[[150 107 142 129]
 [138 123 100 134]
 [136 130 130 131]] out 129, 136

[[104 127 152 111 154 109]
 [129 102 152 118 140 138]] out 109, 129

[[127 137 119 149 140 104]
 [125 131 158 112 115 123]] out 104, 125

[[121 136 114 126 119 133]
 [119 155 111 141 117 111]
 [138 122 139 132 141 121]] out 133, 138

[[117 131 135 130 133 139]
 [135 138 115 141 134 106]] out 139, 135

[[131 110 118 118 131  99 141]
 [128 115 151 130 112 117 137]] out 141, 128

[121 123 126 115 104 121] out 121, 121

[121 102 150 139] out 139, 121
---
Input: [134 127 105 115 136 119]
Output: 134, 119

Input:
[[122 137 141 123 136 157]
 [138 150 123 105  99 142]]
Output: 122, 142

Input:
[[126 120 100 154]
 [132 152 151 113]]
Output: 126, 113

Input: [117 156 138 130]
Output: 117, 130

Input: [110 136 131 144 156 112]
Output: 110, 112

Input:
[[132 121 140 137 105]
 [122 129 117 118 111]
 [132 132 118 141 108]]
Output: 132, 108

Input:
[[143 109 118 127 143 122 113]
 [125 130 138 150 129 144 133]
 [120 130 141 145 121 147 136]]
Output: 143, 136

Input: [118 155 122 140 151]
Output: 118, 151

Input: [106 150 101 146 140 109 128]
Output: 106, 128

Input: [158 123 150 127]
Output: 158, 127
---
[[116 140 141 134 138 142 142]
 [116 149 131 113 130 122 143]
 [130 131 136 145 123 140 134]] >> 142

[[157 132 104 103 144 122 138]
 [145 107 109 119 116 104 126]
 [133 140 148 101 141 100 154]] >> 138

[[144 111 135 113 121]
 [136 105 153 123 125]
 [134 106 142 145 137]] >> 121

[[142 144 123 150]
 [143 118 152 125]
 [142 136 124 152]] >> 150

[[129 131 119 124]
 [140 123 122 127]
 [126 103 112 127]] >> 124

[[136 125 112 128 141 115 141]
 [121 128 119 137 128 131 156]
 [132 127 107 115 128 137 125]] >> 141
---
[156 127 128 109 138 144 117] ==> 117
[148 111 147 105 115 150] ==> 150
[107 126 120 133 137 145] ==> 145
[158 131 106 138] ==> 138
[141 116 105 133 113] ==> 113
[140 141 150 136 156 137 138] ==> 138
[116 153 149 155 132] ==> 132
[129 106 140 125] ==> 125
[150 103 135 103 107 149 122] ==> 122
---
[[121 157  99 122 111 155]
 [132 125 118 111 122 101]
 [142 142 125 107 116 157]] 111

[[126 134 129 128 118 117]
 [128 129 132 127 133 126]
 [135 130 127 131 126 156]] 118

[[153 152 128 122 130 137]
 [112 120 126 133 126 129]
 [146 148 122 130 135 135]] 130

[[110 111 154 123 122 154]
 [149 148 146 151 140 112]
 [151 146 152 152 143 128]] 122

[[147 117 109 106 111 122]
 [142 117 148 129 149 129]
 [140 109 144 120 145 131]] 111

[[122 116 128 148 101 143]
 [133 104 143 109 145 118]
 [150 129 112 148 123 147]] 101

[[115 114 141 111 112 111]
 [107 106 151 101 103 102]
 [140 141 115 145 144 144]] 112
---
Input:
[[130 132 135 129 129 125 129]
 [126 128 129 127 130 128 127]
 [106 122 136 116 138 130 120]]
Output: 136

Input:
[[142 109 133 114 144]
 [133 110 133 113 139]
 [119 151 128 145 114]]
Output: 128

Input:
[[150 143 105 125 113]
 [140 129 155 135 119]
 [131 121 154 134 122]]
Output: 154

Input:
[[122 106 127 122]
 [122 108 125 123]
 [121 117 139 124]]
Output: 139

Input:
[[128 118 135 119 143 126 143]
 [126 128 121 140 123 156 125]
 [121 116 121 118 143 127 149]]
Output: 121

Input:
[[130 124 128 146]
 [128 130 155 133]
 [127 131 142 144]]
Output: 142

Input:
[[102 114 149 131 109 133 127]
 [108 128 144 140 120 118 143]
 [101 111 152 134 123 141 127]]
Output: 152
---
Q: [131 125 101 126]
A: 131
Q: [111 121 130 109 102 129 134]
A: 111
Q: [107 132 140 114 119 152 124]
A: 107
Q: [114 121 120 126 107]
A: 114
Q: [132 156 104 134 144 134]
A: 132
Q: [136 138 148 141 105 115]
A: 136
---
[[137 125 142 138 138 138 141]
 [140 128 140 140 137 140 139]
 [124 145 119 122 106 123 105]] out 138

[[144 139 120 142]
 [151 143 113 134]
 [147 142 122 138]] out 120

[[130 131 125 120 133 139]
 [127 132 122 129 138 130]
 [150 148 111 107 125 122]] out 133

[[138 125 129 118 145]
 [121 139 116 125 108]
 [152 135 124 111 125]] out 118

[[124 123 111 108 109 106 103]
 [137 136 114 109 110 104  99]
 [125 125 111 108 108 105 102]] out 106

[[128 114 112 143 131 107]
 [121 128 129 130 133 133]
 [130 130 155 121 127 130]] out 131
---
array([138,  99, 130, 109, 130, 122, 121]) → 138
array([119, 116, 144, 139, 105, 100]) → 119
array([134, 149,  99, 146, 136, 112]) → 134
array([143, 114, 132, 157, 128]) → 143
array([115, 106, 127, 101, 105, 117, 107]) → 115
array([104, 114,  99, 103, 130, 102, 124]) → 104
array([145, 102, 127, 129, 103, 148]) → 145
array([112, 153, 124, 103, 150, 128, 117]) → 112
array([136, 155, 123, 150, 118, 117]) → 136
---
[123, 128, 145, 151, 133, 125, 135] gives 135
[138, 152, 135, 135, 115, 128] gives 128
[106, 143, 141, 137, 150, 128, 151] gives 151
[127, 100, 117, 144] gives 144
[153, 127, 151, 140] gives 140
[130, 142, 151, 145] gives 145
[146, 110, 156, 135] gives 135
[153, 115, 122, 137, 121, 105] gives 105
---
[156 156 102 107 103 100] Answer: 102
[114 149 130 126 113 107] Answer: 130
[114 139 109 106 115 116] Answer: 109
[108 125 125 125 106 105] Answer: 125
[120 131 106 150 114 138] Answer: 106
[ 99 152 103 135 154 149] Answer: 103
[121 105 149 143 131 121] Answer: 149
[111 152 117 109 127 115] Answer: 117
[138 152 151 138 102 149] Answer: 151
